A small network was shown many inputs. Here are its activations along a few directions, one row for each input.
Each table varies a few parts of the input and shows all the possible inputs, shuffled.
Descriptions start from the smaller parts, as in this example, which fits no table here: values(3) and (point or line(11) or (line(4) and ring(5))).
Shared parts are said once, and a part with two or three values counts as separate values.

Table:
row 1: [-1.03,3.78,-1.03,0.51,3.44,3.54,1.05,0.57,3.45,-1.57,-1.02,1.69,0.09,2.18,2.24]
row 2: [-1.45,-0.40,-1.97,-1.27,-0.43,-0.21,-1.28,-0.42,-3.00,0.26,0.03,-0.79,-0.73,-0.44,-0.62]
row 3: [5.18,-8.12,5.82,0.96,-1.78,-4.28,-1.30,-0.89,-0.20,2.46,-0.20,-3.02,1.65,-1.67,-2.72]
row 4: [-1.94,1.94,-0.53,0.66,-3.04,-0.10,1.36,0.50,0.60,0.44,0.37,1.09,-0.37,0.39,0.35]
row 5: [-1.41,2.29,-0.85,0.08,-4.45,-1.41,1.85,-0.27,-0.67,0.81,0.19,1.84,-0.55,-0.16,-1.08]
row 6: [-1.03,0.08,-2.26,-1.76,-1.61,-1.62,-0.74,-1.25,-4.32,0.76,-0.09,0.01,-0.85,-0.95,-2.10]
row 7: [-0.42,-0.52,-1.61,-1.14,1.37,0.47,-1.20,0.50,-2.35,-0.31,0.30,-1.08,-0.51,-0.68,-0.34]
row 8: [-1.10,2.75,-0.46,0.59,2.02,2.29,0.95,0.58,2.70,-1.82,0.67,1.35,0.27,1.02,2.20]
row 9: [4.80,-5.65,7.27,2.94,-4.59,-4.70,1.55,-0.32,4.23,2.75,-0.01,-0.90,2.04,-1.15,-1.10]
row 10: [-0.18,1.63,-2.27,-1.16,5.80,3.42,-1.77,-0.09,-0.51,-1.61,-1.28,-0.35,-0.72,1.19,1.26]
row 11: [-0.27,0.50,-1.85,-1.07,4.44,2.21,-2.00,-0.32,-1.32,-1.73,0.42,-0.76,-0.24,0.10,1.15]
row 12: [-1.14,1.74,-0.27,0.66,-1.16,0.38,1.53,1.41,1.40,-0.44,0.63,0.92,-0.09,0.16,0.75]
Q: What do these inputs look like to the network?
A: values(2) and (point or line(5))
Q: Which other rows does row 8 become when the values(2) part takes its other values? List them by row number.
A: row 11

Table:
row 13: [1.93,-5.45,4.14,1.12,-7.69,-5.42,0.38,-0.96,-1.10,3.84,-0.04,-1.43,0.62,-1.56,-3.14]
row 14: [0.90,-0.80,-1.76,-1.50,9.21,4.24,-4.32,-0.94,-1.17,-2.76,-0.29,-2.17,-0.14,0.73,2.35]
row 15: [-1.13,0.84,1.77,1.92,-9.05,-3.95,3.43,0.70,1.02,1.77,2.19,1.79,0.24,-1.43,-0.90]
row 16: [3.75,-7.29,1.56,-1.95,-1.06,-4.49,-3.05,-1.64,-6.46,2.24,-0.41,-3.43,0.13,-2.63,-4.96]
row 17: [-1.15,-2.75,-4.37,-4.12,2.76,-0.74,-4.75,-2.33,-9.03,-0.16,0.48,-2.76,-1.18,-1.91,-2.45]
row 18: [-1.76,7.19,-0.67,1.67,1.71,4.05,3.51,0.38,6.45,-1.79,-1.21,4.31,0.35,3.37,2.97]
row 19: [3.90,-3.99,6.75,3.46,-0.39,-1.22,1.44,0.69,7.19,1.21,-0.75,-0.74,2.29,0.75,1.36]
row 20: [-3.57,5.54,-3.29,-0.56,-5.27,-0.97,2.53,-0.79,-1.41,0.85,-0.64,3.41,-1.61,0.48,-0.92]
row 21: [-5.47,4.15,-7.78,-3.43,-0.51,1.37,-1.05,0.73,-6.98,-0.74,0.51,0.30,-2.61,-0.75,-0.86]
row 22: [5.88,-5.48,4.08,0.48,6.05,0.16,-2.25,-0.06,1.94,0.03,-1.24,-2.93,1.33,-0.47,0.08]
row 23: [-3.88,5.92,-4.95,-0.99,6.18,6.43,-0.50,1.95,0.42,-3.36,-0.14,1.00,-1.34,2.28,3.26]
row 24: [0.58,2.13,4.51,3.89,-1.92,0.54,4.63,2.26,9.12,-1.13,1.54,2.65,1.92,1.12,3.21]
Q: The inputs of row 17 and row 21 match in every part but one. If row 14 is changed in the same way as row 17 into row 21, which row does it become?
A: row 23
Q: What do these inputs look like to the network?
A: values(2) and ring(6)
Q: Which other rows does row 24 become when the values(2) part takes its other values? List them by row number.
A: row 15
Q: Which other rows does row 22 become when the values(2) part takes its other values? List them by row number.
A: row 16
